These are the activations of a small neural network, seen along a few directions. Each row is one input.
Each table varies a few parts of the input and shows all the possible inputs, shuffled.
A made-up example of a description, with smaller parts first: values(2) and (point or ring(9) or (line(4) and ring(5))).
Shared parts are said once, and a part with two or three values counts as separate values.

Other details of the inputs vary at random and push rows far along two fixed directions, the same in every table; ignore that.

A family of inputs:
R1: [ -7  12  -1  47  -1   1  18 -23  10 -11 -16   5  24 -12]
R2: [-2  5 -8 23  2  7  1 -1  0  0 -8  4 13 -5]
R3: [  6  19   9  17 -15   2 -11 -13   8 -16 -18   6  11  -6]
R4: [-2  7  1  8 -3  6 11 -4 -2 -2 -3  0 -1 -4]
R5: [ 13   6  12  -8 -31   4 -16 -13   3 -20 -15  -2 -18   4]
R6: [  7   5  -2   3  -4   4  -7   1   3   6 -10   0   2   1]
R7: [-1 -2 -6  0  0  7 -8  6 -4 -1  0  2 -1 -2]
R8: [  2  -5   7  -9  -7   1  -2  -7  -1  -7  -3  -5 -13   3]
R9: [-16   2  -8  38  14  -8   9 -12  11  -6  -3   3  22 -16]
R10: [  3  -4   8 -20  -6   1 -18   5  -3 -11  -1   2 -11   0]
R11: [  6  13   6 -16 -14   3   1  -2  -2   2  -5  -2 -10   6]
R12: [ -1 -20  -7 -22  15  -2  -5  19  -8   6  17  -1  -6   7]
R13: [-6  0 -7 -6 17 -4 16  9 -5 17 15 -2  1  1]
R14: [ 15  16  10   4 -25   7 -13  -8   2 -19 -18   8  -3   3]
R15: [  3   6  14 -24 -13   5  -9  -5  -7 -11  -3   0 -21  -5]
R16: [  6   6  13 -36 -12   2  -8   3  -8  -1   3   0 -23   3]
R17: [-19 -20 -18  18  32 -12  16   8   0  11  20  -4  15  -6]
R18: [ -2  -7 -13  -9  23  -4   2  20  -7  22  18   1   7   3]
R19: [  8  -1   2  -7 -10   9 -13   2   1   3  -5  -2  -6   3]
R20: [  5 -22  -2 -35   8  -1 -10  18  -4  13  18  -6 -12  13]
R21: [  2  -3   2 -14   6  -7   7   6  -6   7  10   2  -3   6]
R22: [-5  9 -1 18  1 -5 13 -8  7  3 -6  0 14  0]
R23: [ 19  17  10 -11 -30  12 -21  -3  -6 -15 -17   6 -14   3]
R24: [ -8   7   3  19   8  -6  10 -10   7  -1  -3   4  13  -8]
R25: [-12 -15   3 -15  18  -8   4   7  -5   6  16   0  -4  -3]
R26: [ -5  10  -4  46  -5  -1   8 -19  12 -16 -14   4  20 -13]
R27: [-8 -8 -2 -7  9  2  8  4 -8  3  8 -6 -8 -4]
R28: [  9   9   0 -12 -11   4 -12   6  -2   5  -6   2  -3   6]
R29: [  7   1  10 -12 -13  -2   1  -4   2  -1  -8  -2  -9   7]
R30: [  1 -10  -6 -23  12 -12   2  17  -7  13  22   3  -6  11]
R31: [ -1 -12  -4 -13   8  -9   3  10   1  13  10  -2  -4   9]
R32: [-9 -6 -2 20 11 -2 15 -7  9  9  3 -5 15 -5]
R33: [-11  -4  -4  23  13  -4  16  -5   3  -1   2   0  13  -8]
R34: [-6 -2 -2  1  5  4  7 -5 -1  2  0 -8 -5 -2]
R35: [ 10  -6   4 -31 -13   9 -22   7  -8  -2  -1  -5 -23   8]
R36: [  2   4   6 -10 -10   7   1  -4  -6  -8  -2  -1 -15  -2]
R37: [ 4  2  9 -8 -8  0  2 -1 -4 -5  0  4 -8  4]
R38: [-12  -8  -8  -7  24  -2  18  13  -7  18  21  -2   0   2]
R39: [  7   8  15   4 -25   4  -7 -17  -1 -24 -18  -1 -11  -4]
R40: [ 0 -6 -1  5 -2 -3  1 -3  6  3  3 -4  1  2]
R41: [ 2  4  0  7 -6 -4  2 -3  1 -5 -1  6  2  1]
R42: [-11 -14  -9 -12  24  -2  -6  16  -6  12  16   0   1  -5]
R43: [  1   3  -2  18   2   0   2  -3  11   2 -11   0  15   1]
R44: [-10   3  -5  22  13 -11   7  -4   8   3   4   4  16  -6]
R45: [-12  -5 -16  17  25 -13  18   5   5  20  14  -1  21   1]
R46: [  4   1   1   5 -11  -1  -1  -3   0  -9  -4   4  -3   2]
R47: [ 15  -7   6 -29 -13   4 -16  10  -9  -7   0   3 -17  11]
R48: [ 0 -1 -5  9 -3  7 -8  1 -3 -6 -7 -1  2 -7]
R49: [-8 -7 -8 21 12 -1  2  1  3 -4 -1 -2 13 -6]
R50: [  7  -5   2  -9  -7   4 -13  -1   1  -8  -4  -4  -7   5]
R51: [ -3 -10 -10 -10  20  -6   3  16   0  18  15   0   9  10]
R52: [  5  18   4  18 -15   7   9 -19  10  -5 -21  -4   7  -7]
R53: [ -6 -14  -3 -20  14   1   9   9  -4  20  19 -10  -8   3]
R54: [-3 12 -2 16  1  3 -7 -3  5  0 -8  5 12 -7]
R55: [ 16  19   8   8 -21   5 -10  -9   4 -15 -17   7   6   1]
Each input here is: line(5) and (values(2) or ring(9)).
Question: Changing only the line(5) part turns R51 into R22. The same change can be made to R3. Which row results?
Answer: R24
Question: Which other rows does R44 become when the values(2) part takes its other values? List them by row number.
Answer: R9
Question: Which other rows does R25 become when the line(5) part takes its other values? List them by row number.
Answer: R9, R10, R15, R42
Question: Which other rows agree with R4 in the line(5) part? List them by row number.
Answer: R11, R13, R15, R16, R27, R34, R36, R38, R52, R53
Question: Which other rows does R42 become when the values(2) part takes its other values? List them by row number.
Answer: R54

A family of inputs:
R56: [ 14  -6  19 -49 -19  -6  -3   3  -9  -6   6   0 -32  16]
R57: [-20   2  -9  52  18  -8  20 -15   9  -7  -1   2  28 -20]
R58: [  5  16  12  14 -22   0   6 -22  11 -11 -17  -2   0   0]
R59: [ -9 -29  -6 -36  22 -14   7  20  -7  21  34  -8 -15  13]
R60: [ 13 -16  13 -52 -22   9 -18   9 -14  -7   5  -9 -40  13]
R61: [ 12   7  18 -19 -29  14 -27  -7  -6 -26 -17   1 -24  -3]
R62: [ 17  18   7  20 -33   7 -25 -15  12 -22 -30   4   5  -1]
R63: [ 12  25   6  20 -25   5  -2 -19  13  -6 -24   3  10  -1]
R64: [  7  11   7   2 -18  12 -22  -6  -2 -19 -19   2  -5  -7]
R65: [-11   8   7   4   0   1  15 -12  -2  -3  -4  -4  -6 -10]
R66: [-17 -12 -14  10  30  -1  28   7   0  28  16  -8  11   0]
R67: [-12  -7 -22  34  36  -9  11  10   8  16   9   5  39  -2]
R68: [ 23   6  15 -24 -34   3 -32   0  -3 -23 -15   7 -17  14]
R69: [  0 -26   5 -46  11 -13   3  17 -11   7  27  -4 -25  14]
R70: [-11  -1 -16  20  21   3  20   1   3  21   4  -6  18  -5]
R71: [ -1  10 -15  45   8   1  -2  -5  15   5 -13   4  36  -7]
R72: [-13 -31 -12 -13  31 -12   8  17   0  21  29  -8   1   6]
R73: [  6  29  18  14 -29  11   1 -25   4 -18 -26   3  -3 -11]
R74: [ 15  16   6  20 -32  16 -20 -16   7 -23 -31   1   0  -4]
R75: [ 12   5   8   8 -25   3 -19 -12   9 -18 -20   0  -3   0]
R76: [  1 -21 -13 -37  24  -9  -5  33  -9  32  31  -2  -5  19]
R77: [  7  10  12   4 -26   3 -18 -13   1 -26 -18   6 -11  -6]
R78: [ 19  27  18 -10 -39   6 -13 -12  -2 -20 -19  10 -15   3]
R79: [ 11  27   9  24 -25   1   2 -20  11 -14 -24   9  14  -2]
R80: [ 24  -2  11 -53 -18   1 -24  18 -12   0   4   7 -26  23]
R81: [ -7  13   2  42 -12   8  15 -28  10 -16 -20  -6  12 -14]
R82: [-10   2  -3   3  14  -9  19   2  -2  10  13   3   3  -3]
R83: [-32  -1 -14  49  35  -6  33 -13   7   5   6  -7  31 -22]
R84: [-23 -11  -8   5  31 -15  30   6  -3  15  25  -1   7  -4]
R85: [-16  -1 -28  54  32   4  15   2  11  17  -1  -4  43 -11]
R86: [ -5  11 -12  34  11   1  -1  -2   5  -2  -7   9  25 -10]
R87: [-10   3  -7   6  19   1  11   6  -3  17   8   0  10  -7]
R88: [ 2  4  1  2  0 -4  8 -5  7  9  0 -2  3  3]
R89: [-15  -6 -15  46  21   5  13  -7   9   4  -6  -5  27 -13]
R90: [ -6 -19 -20 -10  32   1   9  25  -7  31  23  -6   6   8]
R91: [-11 -26 -17 -15  36 -10  -3  29 -10  18  30   3   2   4]
R92: [  0  -6  -8 -15  14   7 -13  17  -7   9  10   2   0   0]
R93: [-12 -32  -9 -15  33 -16  12  18  -3  15  31  -3   1   7]
R94: [ 19  20  21 -11 -37   1  -6 -17   3 -18 -20   6 -13   7]
R95: [  5  37  -1  51 -21   7  -1 -25  12 -20 -30  11  25 -14]
R96: [-17 -23  -7 -20  29 -15  16  14 -11  14  33  -3 -10   1]
R97: [  9 -11  18 -57 -19   6 -21   9 -18 -11   6  -5 -43   5]
R98: [  0   4   7  -4 -13   6  10 -11   0  -4  -8  -7 -13  -1]
R99: [  4 -12  -2 -51  13   4 -12  29 -18  19  22  -1 -20  10]
R100: [ 20 -12  17 -47 -23  -2 -27  10 -10 -15   0   3 -32  16]
Question: What do these inputs look like to the network?
Answer: ring(5) and ring(9)
Question: Changing only the ring(5) part turns R57 into R72. The same change can be made to R78. Which row results?
Answer: R63
Question: Changing only the ring(5) part turns R87 into R79. The same change can be made to R99. Which row results?
Answer: R80
Question: A walk changes only the ring(5) part. It starts at R83 and steps to R81. List the rest of the walk in order.
Answer: R59, R69, R96
Question: Which other rows does R90 become when the ring(9) part takes its other values? List them by row number.
Answer: R60, R66, R70, R74, R81, R85, R89, R98
